A small network was shown many inputs. Here are its activations along a few directions, one row for each input.
Each table varies a few parts of the input and shows all the possible inputs, shuffled.
A made-up example of a description, with smaller parts first: one of 8 places around a ring, together with either a single point or (one of 2 separate values, together with one of 4 places along a line) or one of 11 places around a ring.
Shared parts are said once, and a part with two or three values counts as separate values.
In the rows, zero is written as 128.

Other details of the inputs shift rows strongly along two fixed directions, in all tables alike. That doesn't count.
To show where, the next rows are all for the same input, with only those details redrawn:
135; 112; 66; 129; 137; 169; 91; 84; 165; 126; 108; 140; 174; 125
118; 135; 131; 123; 131; 119; 138; 156; 131; 150; 134; 117; 131; 125
120; 148; 134; 134; 148; 148; 151; 164; 137; 144; 138; 106; 133; 105
118; 148; 130; 140; 154; 161; 152; 160; 140; 142; 135; 103; 137; 99
118; 140; 129; 128; 141; 136; 145; 156; 137; 146; 134; 113; 134; 117
120; 121; 118; 112; 115; 96; 119; 140; 129; 154; 129; 132; 134; 147
117; 148; 134; 137; 149; 152; 150; 164; 137; 146; 139; 104; 135; 100
113; 143; 145; 122; 134; 116; 151; 172; 126; 152; 140; 110; 121; 121

Table:
R1: 130; 174; 141; 156; 145; 174; 159; 125; 130; 121; 128; 118; 132; 93
R2: 127; 120; 160; 108; 116; 89; 146; 168; 103; 127; 137; 98; 108; 126
R3: 144; 117; 86; 124; 107; 135; 88; 49; 133; 109; 98; 168; 159; 156
R4: 139; 97; 87; 128; 122; 157; 85; 38; 156; 99; 101; 166; 162; 153
R5: 136; 129; 145; 130; 147; 152; 135; 147; 131; 108; 129; 107; 111; 91
R6: 135; 105; 104; 123; 108; 131; 98; 57; 148; 112; 109; 158; 155; 161
R7: 116; 118; 146; 113; 94; 79; 124; 103; 123; 143; 134; 150; 125; 167
R8: 132; 154; 150; 139; 139; 148; 145; 121; 112; 115; 125; 130; 123; 119
R9: 122; 149; 134; 137; 153; 164; 131; 143; 148; 146; 145; 115; 125; 105
R10: 116; 141; 136; 128; 140; 128; 145; 161; 131; 150; 138; 109; 129; 115
R11: 121; 103; 82; 152; 94; 123; 74; 93; 123; 96; 121; 159; 155; 163
R12: 136; 122; 133; 118; 108; 117; 110; 107; 138; 143; 122; 135; 134; 146
R13: 104; 126; 108; 149; 98; 103; 129; 123; 105; 119; 116; 132; 129; 157
R14: 137; 151; 147; 150; 155; 139; 141; 135; 106; 109; 130; 125; 112; 113
R15: 131; 136; 163; 119; 124; 95; 150; 168; 117; 131; 136; 98; 113; 135
R16: 145; 141; 104; 156; 151; 196; 144; 113; 164; 120; 107; 103; 169; 91
R17: 149; 134; 127; 145; 153; 159; 146; 133; 105; 111; 128; 136; 110; 108
R18: 127; 95; 144; 93; 96; 50; 123; 149; 94; 130; 133; 125; 106; 150
R19: 157; 90; 72; 118; 130; 161; 109; 92; 139; 100; 110; 143; 148; 110
R20: 129; 96; 150; 102; 104; 61; 130; 141; 94; 129; 141; 163; 88; 167
R21: 133; 127; 149; 126; 140; 145; 128; 143; 131; 115; 124; 103; 109; 108
R22: 107; 152; 141; 144; 147; 145; 146; 138; 141; 141; 156; 123; 115; 114
R23: 138; 151; 162; 140; 151; 160; 140; 150; 141; 120; 134; 93; 115; 104
R24: 116; 96; 163; 101; 93; 26; 108; 127; 97; 131; 137; 165; 92; 186
R25: 133; 94; 149; 87; 94; 64; 117; 147; 92; 140; 133; 149; 84; 146
R26: 132; 141; 81; 140; 134; 152; 104; 83; 147; 126; 120; 155; 144; 128
Describe the family of inputs behind these rows.
Answer: either one of 2 separate values or (one of 4 places along a line, together with one of 6 places along a line)
List by row number the other inputs of the same sort as R11.
Answer: R13

Table:
R27: 134; 123; 93; 139; 149; 181; 97; 83; 171; 126; 125; 143; 146; 116
R28: 117; 201; 152; 168; 177; 194; 185; 186; 133; 141; 143; 79; 133; 69
R29: 121; 115; 99; 101; 90; 62; 101; 120; 106; 157; 120; 151; 140; 173
R30: 102; 144; 172; 123; 107; 78; 135; 169; 119; 148; 145; 107; 113; 153
R31: 114; 142; 152; 106; 102; 63; 122; 141; 115; 173; 135; 137; 123; 163
R32: 114; 171; 139; 171; 162; 188; 158; 169; 146; 115; 136; 80; 140; 86
R33: 127; 77; 108; 85; 99; 74; 92; 106; 126; 146; 127; 166; 119; 168
R34: 126; 125; 70; 155; 145; 177; 94; 92; 157; 116; 120; 151; 158; 121
R35: 161; 122; 126; 142; 131; 173; 111; 103; 117; 81; 113; 132; 116; 105
R36: 134; 61; 74; 86; 86; 70; 73; 85; 127; 137; 114; 181; 136; 177
R37: 127; 184; 149; 182; 156; 215; 192; 109; 126; 87; 138; 119; 132; 77
R38: 119; 85; 98; 98; 93; 63; 97; 125; 107; 144; 129; 164; 121; 169
R39: 147; 127; 95; 120; 144; 177; 107; 78; 172; 138; 104; 134; 170; 114
R40: 131; 125; 103; 142; 140; 174; 102; 89; 175; 116; 117; 118; 160; 120
R41: 149; 164; 189; 167; 164; 191; 187; 189; 101; 95; 143; 90; 96; 73
R42: 147; 56; 117; 88; 72; 25; 64; 66; 96; 115; 107; 198; 122; 222
R43: 117; 146; 158; 108; 115; 72; 168; 194; 90; 165; 145; 107; 104; 132
R44: 80; 188; 245; 149; 109; 62; 228; 217; 57; 148; 171; 106; 55; 149
R45: 131; 184; 164; 147; 179; 188; 213; 209; 130; 140; 146; 65; 118; 51
R46: 124; 131; 204; 106; 117; 39; 158; 171; 65; 116; 149; 131; 55; 140
R47: 135; 97; 47; 143; 122; 163; 73; 69; 161; 104; 96; 139; 186; 137
R48: 115; 110; 115; 112; 98; 73; 85; 108; 127; 152; 135; 167; 121; 177
R49: 145; 91; 64; 133; 128; 171; 96; 82; 166; 103; 99; 125; 175; 116
R50: 141; 85; 45; 133; 118; 161; 77; 67; 161; 104; 93; 138; 185; 134
R51: 127; 152; 156; 150; 169; 199; 175; 171; 157; 114; 137; 67; 132; 65
R52: 130; 95; 169; 92; 95; 14; 117; 122; 77; 123; 132; 167; 86; 193
R53: 138; 153; 115; 140; 157; 185; 125; 103; 167; 143; 119; 120; 159; 102
R54: 131; 130; 124; 136; 149; 182; 131; 116; 167; 117; 122; 101; 151; 102
R55: 110; 106; 109; 113; 101; 69; 106; 140; 103; 145; 136; 156; 118; 164
R56: 148; 128; 92; 125; 153; 189; 128; 100; 167; 132; 105; 120; 165; 97
R57: 137; 126; 106; 134; 161; 193; 119; 99; 169; 124; 129; 132; 140; 100
R58: 117; 154; 248; 100; 105; 31; 181; 219; 37; 130; 165; 105; 21; 130
Describe the family of inputs behind these rows.
Answer: either one of 2 separate values or one of 6 places around a ring or (one of 3 separate values, together with one of 8 places around a ring)
Which of the alternatives is R58?
Answer: one of 6 places around a ring

Table:
R59: 125; 92; 81; 103; 89; 77; 74; 75; 126; 143; 115; 183; 141; 183
R60: 124; 152; 143; 152; 152; 161; 170; 180; 124; 121; 139; 90; 120; 87
R61: 151; 96; 56; 136; 140; 176; 86; 78; 156; 104; 99; 145; 167; 115
R62: 141; 107; 117; 108; 123; 120; 103; 111; 138; 129; 117; 132; 136; 136
R63: 114; 95; 144; 81; 83; 15; 106; 148; 90; 162; 144; 161; 92; 184
R64: 153; 98; 66; 125; 141; 180; 75; 51; 176; 115; 101; 155; 166; 124
R65: 109; 144; 184; 105; 109; 60; 153; 166; 101; 165; 150; 128; 94; 155
R66: 143; 168; 184; 172; 171; 191; 186; 153; 102; 74; 141; 104; 88; 72
R67: 121; 159; 125; 168; 159; 193; 158; 153; 139; 113; 132; 95; 139; 86
R68: 125; 125; 121; 130; 121; 137; 122; 110; 142; 126; 119; 123; 147; 135
R69: 130; 142; 148; 131; 144; 148; 154; 157; 136; 125; 133; 94; 127; 99
R70: 127; 135; 122; 132; 128; 138; 122; 101; 145; 132; 122; 133; 147; 136
R71: 101; 151; 173; 121; 105; 67; 157; 181; 90; 156; 154; 122; 99; 151
Describe the family of inputs behind these rows.
Answer: either a single point or (one of 2 separate values, together with one of 6 places around a ring)
A walk changes only the place on the ring of 6. It starts at R59 and steps to R63. List the rest of the walk in order.
Answer: R61, R60, R67, R71
Change only the choice among 2 separate values in R68. List by row number the other rows that result.
Answer: R67

Table:
R72: 100; 164; 178; 131; 118; 89; 191; 199; 96; 155; 153; 96; 108; 129
R73: 110; 154; 164; 131; 125; 118; 149; 181; 127; 146; 141; 85; 123; 119
R74: 133; 80; 88; 82; 91; 86; 78; 61; 152; 152; 106; 166; 160; 176
R75: 133; 74; 96; 104; 79; 68; 75; 60; 101; 106; 110; 188; 111; 184
R76: 115; 99; 136; 87; 84; 56; 112; 118; 132; 161; 124; 137; 137; 178
R77: 169; 106; 65; 166; 152; 227; 85; 20; 156; 48; 90; 163; 166; 107
R78: 138; 183; 167; 196; 193; 240; 199; 162; 121; 69; 148; 89; 103; 37
R79: 139; 118; 200; 108; 96; 41; 131; 133; 72; 115; 129; 146; 74; 174
R80: 103; 173; 176; 137; 123; 93; 170; 206; 92; 154; 151; 94; 105; 124
R81: 123; 90; 122; 68; 72; 30; 99; 99; 114; 175; 121; 170; 129; 195
R82: 121; 137; 127; 143; 156; 174; 129; 136; 166; 131; 139; 109; 137; 103
R83: 140; 122; 46; 163; 145; 212; 82; 66; 179; 101; 94; 124; 197; 110
R84: 164; 39; 70; 64; 106; 70; 63; 98; 125; 112; 95; 146; 136; 146
R85: 153; 127; 140; 143; 181; 210; 180; 217; 129; 106; 140; 65; 108; 38
R86: 134; 147; 207; 132; 127; 102; 168; 159; 80; 103; 143; 123; 74; 128
R87: 124; 87; 87; 106; 90; 101; 86; 73; 156; 135; 104; 148; 170; 171
R88: 109; 158; 147; 145; 145; 126; 160; 176; 114; 145; 152; 121; 107; 114
R89: 155; 175; 172; 181; 190; 230; 179; 132; 127; 69; 127; 98; 110; 61
R90: 144; 136; 97; 130; 150; 183; 102; 100; 169; 132; 115; 117; 159; 102
R91: 122; 102; 98; 104; 107; 78; 91; 101; 124; 153; 127; 178; 127; 170
R92: 114; 122; 129; 103; 88; 51; 136; 134; 99; 159; 131; 148; 124; 173
R93: 144; 111; 56; 136; 157; 201; 80; 58; 183; 123; 109; 159; 169; 115
R94: 117; 162; 149; 133; 124; 104; 152; 175; 100; 151; 139; 114; 115; 126
R95: 112; 110; 151; 88; 106; 55; 109; 141; 123; 167; 149; 148; 101; 169
R96: 129; 126; 57; 173; 165; 225; 101; 85; 183; 98; 110; 126; 181; 98
R97: 140; 144; 87; 145; 158; 200; 145; 97; 160; 128; 115; 128; 166; 94
R98: 123; 153; 207; 139; 130; 105; 181; 177; 73; 103; 157; 118; 69; 119
R99: 99; 144; 167; 124; 113; 84; 167; 182; 111; 151; 145; 100; 119; 141
R100: 93; 159; 178; 140; 132; 90; 172; 209; 96; 153; 167; 109; 91; 128
R101: 128; 110; 76; 146; 143; 181; 88; 85; 182; 115; 115; 133; 169; 123
R102: 131; 96; 108; 76; 78; 45; 70; 95; 117; 168; 116; 170; 133; 189
R103: 130; 170; 139; 155; 170; 209; 152; 157; 166; 127; 132; 73; 143; 69
R104: 145; 106; 87; 147; 127; 174; 102; 61; 130; 74; 107; 161; 134; 123
R105: 115; 172; 178; 121; 131; 93; 169; 199; 94; 166; 152; 108; 95; 118
Describe the family of inputs behind these rows.
Answer: either one of 2 separate values or one of 8 places along a line or (one of 3 separate values, together with one of 8 places around a ring)
Change only the choice among 3 separate values in R91. List by row number the other rows that result.
Answer: R97, R105

Table:
R106: 119; 162; 178; 156; 145; 139; 157; 167; 109; 116; 143; 102; 101; 107
R107: 112; 139; 130; 122; 129; 118; 135; 150; 134; 153; 138; 111; 126; 117
R108: 138; 147; 117; 150; 156; 192; 134; 91; 151; 114; 119; 131; 141; 108
R109: 122; 155; 171; 134; 126; 100; 175; 181; 87; 126; 146; 105; 100; 120
R110: 117; 152; 139; 131; 138; 141; 147; 164; 135; 150; 141; 101; 124; 102
R111: 116; 107; 125; 101; 103; 55; 107; 134; 128; 165; 129; 140; 136; 176
R112: 138; 125; 108; 136; 151; 175; 130; 111; 148; 119; 125; 136; 134; 101
R113: 124; 155; 104; 158; 180; 210; 147; 137; 172; 124; 129; 95; 159; 75
R114: 135; 128; 147; 133; 145; 146; 130; 137; 137; 114; 138; 116; 113; 113
R115: 123; 109; 115; 109; 113; 79; 103; 129; 136; 159; 122; 140; 152; 173
R116: 118; 168; 179; 145; 138; 120; 176; 167; 103; 138; 148; 117; 94; 117
R117: 125; 107; 115; 89; 79; 66; 89; 116; 120; 162; 122; 149; 136; 175
R118: 141; 112; 104; 123; 136; 151; 108; 83; 150; 123; 120; 153; 143; 127
R119: 143; 151; 86; 171; 165; 218; 132; 91; 152; 101; 115; 137; 153; 89
R120: 118; 117; 94; 118; 121; 122; 105; 110; 150; 141; 121; 133; 151; 136
R121: 135; 137; 132; 144; 153; 167; 163; 158; 119; 111; 127; 101; 120; 89
R122: 144; 122; 89; 145; 144; 172; 125; 106; 128; 98; 113; 128; 152; 110
R123: 122; 116; 123; 110; 105; 78; 118; 127; 98; 138; 137; 163; 112; 161
R124: 122; 133; 140; 123; 133; 119; 148; 152; 111; 137; 143; 135; 105; 123
R125: 133; 118; 151; 106; 109; 97; 132; 122; 119; 124; 124; 130; 122; 141
R126: 127; 129; 181; 111; 123; 97; 165; 171; 106; 135; 137; 108; 99; 121
R127: 136; 126; 111; 150; 143; 158; 115; 122; 129; 101; 125; 133; 131; 113
R128: 131; 128; 158; 124; 135; 125; 164; 168; 109; 126; 133; 103; 106; 104
R129: 140; 115; 114; 124; 105; 103; 114; 93; 118; 114; 111; 142; 138; 151
R130: 136; 132; 104; 159; 143; 172; 108; 104; 136; 94; 115; 136; 142; 110
R131: 140; 106; 40; 140; 148; 184; 79; 57; 187; 120; 98; 144; 194; 124
R132: 122; 147; 180; 131; 142; 128; 150; 160; 118; 121; 150; 104; 100; 116
R133: 97; 104; 112; 133; 84; 104; 114; 112; 137; 128; 132; 141; 142; 171
R134: 139; 94; 114; 115; 115; 109; 93; 111; 132; 117; 123; 143; 118; 146
R135: 126; 159; 182; 132; 135; 123; 178; 163; 109; 123; 135; 99; 107; 111
R136: 131; 104; 127; 100; 102; 86; 103; 87; 124; 140; 125; 164; 126; 167
R137: 127; 136; 150; 137; 134; 134; 123; 120; 126; 114; 127; 125; 118; 131
R138: 115; 135; 140; 104; 104; 89; 128; 155; 118; 160; 134; 121; 119; 143
R139: 128; 106; 126; 118; 115; 103; 108; 133; 115; 117; 129; 141; 109; 146
R140: 139; 99; 94; 98; 83; 96; 76; 91; 133; 155; 108; 154; 155; 169
Describe the family of inputs behind these rows.
Answer: either a single point or one of 10 places along a line or (one of 3 separate values, together with one of 8 places around a ring)
A walk changes only the place on the ring of 8. It starts at R135 and steps to R125. List the rest of the walk in order.
Answer: R126, R128, R121, R122, R109, R129
A walk changes only the place on the ring of 8. It starts at R127 and steps to R130. List the rest of the walk in order.
Answer: R106, R137, R132, R114, R134, R139
List by row number the other inputs of the same sort as R107.
Answer: R110, R111, R113, R115, R117, R120, R131, R138, R140
